A small network was shown many inputs. Here are its activations along a few directions, one row for each input.
Each table varies a few parts of the input and shows all the possible inputs, shuffled.
Descriptions start from the smaller parts, as in this example, which fits no table here: one of 5 places around a ring, together with either a single point or (one of 2 separate values, together with one of 4 places along a line) or one of 9 places along a line.
Shared parts are said once, and a part with two or three values counts as separate values.

Other details of the inputs shift rows strongly along two fixed directions, in all tables alike. That doesn't count.

Rows:
x1: -29 42 20 -11 -48 19 -6 5 -10 -2 -12
x2: -9 30 21 0 -53 42 3 -19 -22 -35 -12
x3: 23 45 -11 -20 12 35 78 54 39 -62 -27
x4: 7 -40 -20 2 23 -24 -7 -20 14 19 8
x5: -40 8 -10 -25 -41 17 -4 5 13 -23 -21
x6: -28 -61 -13 26 6 -38 -79 -63 -23 31 22
x7: 70 -20 -12 -37 61 -6 71 35 37 24 7
x8: -77 15 9 29 -72 -7 -74 -45 -33 -3 -8
x9: -43 25 5 20 -45 8 -39 -39 -16 -17 -14
x10: 11 -27 -13 35 38 -43 -10 3 6 19 18
x11: 29 61 -8 -29 -16 27 86 29 40 -44 -22
x12: 38 -23 -13 25 57 -29 21 4 13 1 21
x13: -25 11 2 -36 -26 42 -9 -1 -10 -21 -18
x14: 41 66 10 -42 -6 47 83 38 29 -33 -22
x15: 16 -39 5 32 52 -32 -35 -10 -21 39 29
x16: 52 -12 4 10 40 -39 19 -1 7 52 29
x17: -32 28 -2 2 -24 14 6 28 10 -38 -20
x18: 20 -30 -2 42 26 -47 -29 -55 -9 31 32
x19: 9 -53 -21 7 27 -46 -23 -23 10 38 19
x20: -30 29 8 -7 -19 26 -11 29 -15 -19 -19
x21: 74 -7 -2 -5 79 -13 70 55 31 17 13
x22: -8 -10 3 -20 -34 36 -5 -7 -12 -26 -13
x23: 36 -22 12 22 32 -31 -16 -34 -14 44 32
x24: -35 8 3 -36 -34 24 -6 19 -2 -2 -18
x25: 26 -41 -8 -13 39 -31 1 4 6 50 18
x26: -84 5 20 21 -48 6 -85 -2 -47 4 -10
x27: -13 11 12 7 -25 42 2 13 -21 -45 -13
Description of these inputs: one of 3 separate values, together with either a single point or (one of 2 separate values, together with one of 4 places along a line).
The inputs of x2 and x27 match in every part but the choice among 3 separate values. If x8 is changed in the same way as x2 into x27, which row does it become?
Answer: x17
Change only the choice among 3 separate values in x21. List by row number the other rows that result.
Answer: x7, x14
Change only the place on the line of 4 in x18. List by row number the other rows that result.
Answer: x8, x9, x11

Rows:
x28: 34 -31 17 32 25 -27 -13 -2 -13 35 24
x29: -3 -31 -2 11 45 -45 -15 5 6 35 24
x30: -4 31 0 -4 -30 37 20 14 8 -63 -27
x31: 46 -20 -18 -21 35 2 56 39 39 -19 -4
x32: 26 -28 11 15 32 -31 -5 -37 -7 27 32
x33: -43 -9 5 5 -62 -11 -44 -54 -20 13 -5
x34: 28 -20 -6 29 31 -37 -9 -12 -17 23 36
x35: 26 -26 16 30 27 -28 -7 -7 -11 36 38
x36: -6 52 20 -16 -28 41 13 8 1 -22 -22
x37: -16 47 4 9 -16 30 22 22 2 -30 -28
x38: 9 -22 6 44 36 -41 -5 -2 -7 23 28
x39: 9 -43 -11 5 40 -36 -19 -16 14 23 27
x40: -54 -17 15 1 -34 9 -61 -7 -32 13 6
x41: -27 -15 15 23 -38 9 -48 -37 -41 -10 -4
x42: -13 52 26 -20 -31 39 14 14 -1 -33 -8
x43: 19 -27 7 47 36 -41 -9 5 -9 22 16
x44: 23 -19 -19 14 3 -56 -5 -21 4 44 25
x45: -28 31 16 -42 -29 38 3 24 3 -22 -15
x46: -40 20 7 16 -31 -3 -62 -33 -37 -8 9
x47: -19 39 -12 -39 -24 35 3 15 2 -25 -28
x48: -21 34 11 -39 -27 43 6 20 9 -13 -30
x49: -30 5 2 28 -36 2 -62 -22 -44 -11 -3
x50: -60 -10 -4 21 -17 0 -57 -7 -22 16 -15
x51: 24 -22 -6 32 35 -33 -13 -34 11 22 18
x52: -22 21 1 -42 -29 42 7 -5 3 -23 -31
x53: 13 -40 -17 8 40 -29 -19 -22 18 31 14
x54: 51 4 -17 -13 10 -17 71 13 57 -4 4
x55: 63 26 -16 -5 34 3 64 26 17 -3 1
x56: -26 12 2 -40 -35 43 18 10 -3 -37 -19
x57: -43 1 13 10 -63 -14 -51 -31 -18 25 0
x58: -29 20 1 -19 -21 30 15 48 5 -39 -33
x59: 14 -45 0 -8 33 -30 -13 -24 -2 35 26
x60: -35 20 1 20 -29 1 -63 -39 -34 3 -4
x61: 29 -1 -7 -18 42 -7 65 54 32 -6 3
x62: 13 -48 -23 19 36 -24 -15 -15 13 32 14
x63: -8 29 13 -17 -34 40 29 -1 -7 -46 -12
x64: 44 27 1 2 45 -8 64 29 33 -4 -6
x65: 60 14 2 -18 33 6 70 1 27 -3 -2
x66: 9 -12 10 36 42 -46 -10 -9 -2 25 28
x67: 1 32 4 -10 -29 45 29 -7 -3 -30 -24
x68: 45 2 -20 -34 34 -3 60 44 21 -6 10
x69: 18 -51 -10 5 30 -19 -9 -21 -3 44 11
x70: -18 42 6 -12 -25 32 14 -1 11 -56 -13
x71: -58 1 2 28 -48 -28 -48 -24 -13 15 -4
x72: -15 25 5 -30 -28 48 14 29 4 -11 -29
x73: -6 36 -6 1 -25 40 20 3 13 -44 -24
x74: 45 11 -16 -42 39 -5 57 37 27 -4 9
x75: -62 -3 2 10 -16 -5 -61 -15 -17 13 -16
x76: -16 26 -11 -36 -35 39 7 36 -8 -42 -29
x77: 52 -22 -7 -36 28 8 64 32 24 -8 -7
x78: -43 -6 4 33 -30 1 -51 -35 -23 -21 8
x79: 30 -21 11 34 26 -21 -9 -13 -10 47 21
x80: 38 -12 -17 -23 35 1 61 32 40 -17 8
x81: 21 -51 6 8 27 -25 -20 12 -6 44 17
x82: -44 -7 -16 5 -29 7 -63 -18 -33 13 -10
The inputs of x51 and x65 match in every part but one. If x54 is changed in the same way as x51 into x65, which row does it become?
Answer: x33
What is each input in this table made of?
Answer: one of 5 separate values, together with either a single point or (one of 2 separate values, together with one of 5 places around a ring)
Change only the choice among 5 separate values in x42. List by row number the other rows that result.
Answer: x32, x46, x66, x70
List by row number the other rows that have the choice among 5 separate values in common with x46.
Answer: x34, x44, x47, x49, x55, x60, x68, x74, x76, x82
List by row number the other rows that have the choice among 5 separate values in common with x36.
Answer: x28, x35, x40, x42, x45, x48, x57, x72, x79, x81
